Each row below holds a small network's activations on one input, seen along a few directions.
In each table, some parts of the input vary, and every possible input appears once, in random order.
Descriptions start from the smaller parts, as in this example, which fits no table here: values(2) and (point or ring(9) or (line(6) and ring(8))).
Shared parts are said once, and a part with two or three values counts as separate values.
In the rows, zero is written as 128.

A family of inputs:
R1: [105 154  89 142 148 137 145 142 109 106 126 107 114 112 157 133]
R2: [153 150 161 147 138 148 180 109 143 167 146 137 113 118 164 169]
R3: [107  96 146 139  99 117 144 124 121 178 120 164 127 181 105 130]
R4: [125 100 125 111 130 141  65 131 144  97 115 136 157 119 123  79]
R5: [107 144 162  26 132  90 190  63 139  46 134 104  99 141  89 157]
R6: [136 158 117 113 159 121 115 141 126  92 139 107 123 100 163 116]
R7: [161 160 115 128 152 169 123 149 151 113 147 105 104  87 149 156]
R8: [ 87  89  95 139 119 151  94 137 129 115 102 143 152 128 114 104]
R9: [142  84 157 114  85 113 112 126 129 135 112 134 141 161 109 112]
R10: [132 152 110 114 132 142 134 159 117 105 139 104 109 114 148 129]
R11: [104 138  76 162 137 139 120 144 124 127 122 126 145 120 112 116]
R12: [120 120 117 158 120  93 144 120 106 160 120 127 141 140 114 141]
R13: [159 153 141 149 151 124 162 106 131 142 125 110 112 102 163 182]
R14: [ 72  84 105 133 105 171 114 144 135 144 124 160 139 146 109  99]
R15: [135 161  96 154 171 167 133 133 141 113 135 109 116  82 161 165]
R16: [104  75 138 146 100 102 115 109 115 142 105 141 141 142 112 127]
R17: [186 154 158 123 133 127 150 122 141 140 138 105 101 107 152 172]
R18: [158 152 161 107 137  80 143 114 117 120 129 108 121 120 165 133]
R19: [ 98  75 154 139  86 125 144 119 138 167 119 169 140 168 109 115]
R20: [ 92 146 124  34 161 131 169  90 147  16 144 102  91 112  84 129]
R21: [127 114 105 122 115 148  82 150 111 121 126 123 116 134 102 109]
R22: [159 147 155 108 112 102 168 133 116 131 126 113 116 142 153 142]
R23: [163 167 121 127 177 148 104 131 161 101 148 109 119  75 161 142]
R24: [156 128 141 130 105 103 136 135 121 151 128 121 138 147 105 127]
R25: [149 105 159 114 125  88  87 111 113 137 122 135 145 146 121 123]
R26: [ 92 134  96 154 126 161 136 154 135 153 136 146 143 137 108 109]
R27: [122  96 116 118 103 160  86 147 136 108 120 136 140 128 108  90]
R28: [129 145 137 134 130  97 179 119 107 135 113 120 126 137 162 152]
R29: [143  90 165 113 109  93  86 104 129 124 113 128 145 140 121 102]
R30: [116 122 139 152 107 114 167 127 129 182 129 147 138 162 109 125]
R31: [122 142 158 133 118 118 196 124 121 159 132 143 121 150 160 140]
R32: [134 138 100 133 124 148 109 161 128 124 135 120 141 122 105 111]
R33: [114  96 134 143 115  98 120 120 106 154 103 147 143 159 111 144]
R34: [ 96 152 107 138 136 161 163 147 122 131 145 134 116 130 157 122]
R35: [148 101 154 117 101 108 110 133 112 147 119 137 136 163 105 132]
R36: [ 94 110  84 150 130 139  90 136 105 126 113 133 124 129 108 120]
R37: [ 82 109 102 147 117 163 110 143 119 150 133 157 118 141 102 111]
R38: [141 148 107 137 147 128  90 137 141 108 140 126 152 102 118  93]
R39: [132 120 113 121 141 129  62 131 120 107 126 126 130 120 116  95]
R40: [188 162 167 122 158 108 133 101 152 129 145 120 123  90 168 161]
R41: [160 138 154 131 129  85 115 114 132 138 132 129 154 124 119 115]
R42: [128 164 116 154 155 189 148 134 154 135 152 128 107  96 156 148]
- The inputs of R30 and R26 match in every part but one. If R25 is changed in the same way as R30 into R26, which row does it become? => R39
- The inputs of R5 and R20 match in every part but one. If R18 is changed in the same way as R5 into R20, which row does it become? => R6
- Describe the family of inputs behind these rows. => values(2) and (point or (line(4) and line(5)))
- Which other rows does R17 become when the values(2) part takes its other values? List them by row number. => R7
- Which other rows does R17 become when the line(5) part takes its other values? List them by row number. => R9, R22, R24, R35
- Which other rows does R41 become when the values(2) part takes its other values? List them by row number. => R38
- Which other rows does R26 become when the line(5) part takes its other values? List them by row number. => R14, R34, R37, R42

A family of inputs:
R43: [109  55 191 139  40  45 176 115  69 236 103 162 141 235  88 139]
R44: [124  94  53 211 103 163  17 201 103 181 120 149 168 133 114  58]
R45: [239 178 215  91 178  82 136  71 173  98 141  96 124  71 184 186]
R46: [ 61  58 115 107 107 189  86 118 163 106 119 174 135 149  71  85]
R47: [251 190 207  69 152  92 141 112 150  96 157  80 104  88 186 165]
R48: [146 245  99 147 182 190 238 158 148 126 173  96  74  80 204 184]
R49: [ 71  70 105  95  86 199  91 151 149 111 133 159 126 160  59  71]
R50: [137 227 104 165 202 184 228 121 164 119 151 107  88  62 207 211]
R51: [ 90 140  97  79 164  94 114  98 114  30 117  95 125 100 105 118]
R52: [110  82  63 218 122 157  14 172 116 176 102 161 183 122 125  71]
R53: [102 156  88  65 146 100 121 132 100  32 130  84 112 118  97 101]
R54: [ 97  42 197 150  55  41 174  87  87 225  89 172 155 218  97 147]
- The inputs of R49 and R46 match in every part but one. If R43 is changed in the same way as R49 into R46, which row does it become? => R54
- Describe the family of inputs behind these rows. => values(2) and (point or line(5))
- Which other rows does R50 become when the values(2) part takes its other values? List them by row number. => R48

A family of inputs:
R55: [127  86 118 146 111 183  67 143 156 150 128 160 141 133  96 104]
R56: [103  61 191 103  77  55 146  88 101 162  99 155 146 197  96 125]
R57: [ 69 116  62 121 140 155  81 148 118  69 119 124 134 114 109  78]
R58: [165 234 141 121 213 129 228  85 162  88 151  87  87  58 193 225]
R59: [ 88 118  56 125 131 152  71 156 115  81 125 117 134 119  77  84]
R60: [ 95 109 107 179 108 122 127 153  97 187 115 153 146 160 140 107]
R61: [122  53 185 110  58  60 139  99  99 175 104 147 145 197  69 132]
R62: [237 206 166 108 183  86 123 114 140  88 147  72 117  58 207 164]
R63: [105  86 121 145 119 180  81 134 159 139 124 165 145 128 122  95]
R64: [181 229 158  69 171 162 228 125 167  72 175  80  68  80 187 181]
R65: [115 110 102 182  97 124 116 164  95 199 121 147 145 165 111 113]
- Describe the family of inputs behind these rows. => values(3) or (values(2) and line(4))

A family of inputs:
R66: [ 85  78  71 179 105 217  90 151 139 132  99 159 146 137 122  99]
R67: [106 127  71 169 123 181  85 197 121 156 143 150 136 129 137  64]
R68: [110 108 129  93  84 111 105 171 120 111 130 136 141 159  55  73]
R69: [204 144 224 119 133  89 154 111 168 168 131 129 146 108 156 158]
R70: [ 93  56 176 150  78 119 145 113 118 200  96 188 145 188 110 151]
R71: [137 196  55 141 179 201 176 128 129  99 162  83  81  80 198 185]
R72: [119 112 157 153  95  97 145 131 106 230 141 156 135 190 111 114]
R73: [ 65  36 136  83  75 139 101 118 131  87  94 149 140 154  71  98]
R74: [129 120 157 164 132  32 138 113 101 178 108 147 156 148 138 127]
R75: [142 184 126  58 143 125 205 115 132  39 128  77  91 116 134 189]
R76: [150 189 163 135 146 106 249  82 130 154 161 106  86 123 168 202]
R77: [107 146  49 183 169 137  69 145 106 126 129 115 136  94 138 103]
R78: [190 150 175  56 153 121  95  98 159  62 143 106 115 103 104 126]
R79: [103 103 121  91 129  63  85 109  84  65  96 103 151 127 115  96]
R80: [180 172 109 147 176 183  79 139 177 113 159 117 113  65 160 136]
- The inputs of R78 and R73 match in every part but one. If R69 is changed in the same way as R78 into R73, which row does it become? => R70
- Describe the family of inputs behind these rows. => values(3) and line(5)
- Which other rows does R76 become when the values(3) part takes its other values? List them by row number. => R71, R75
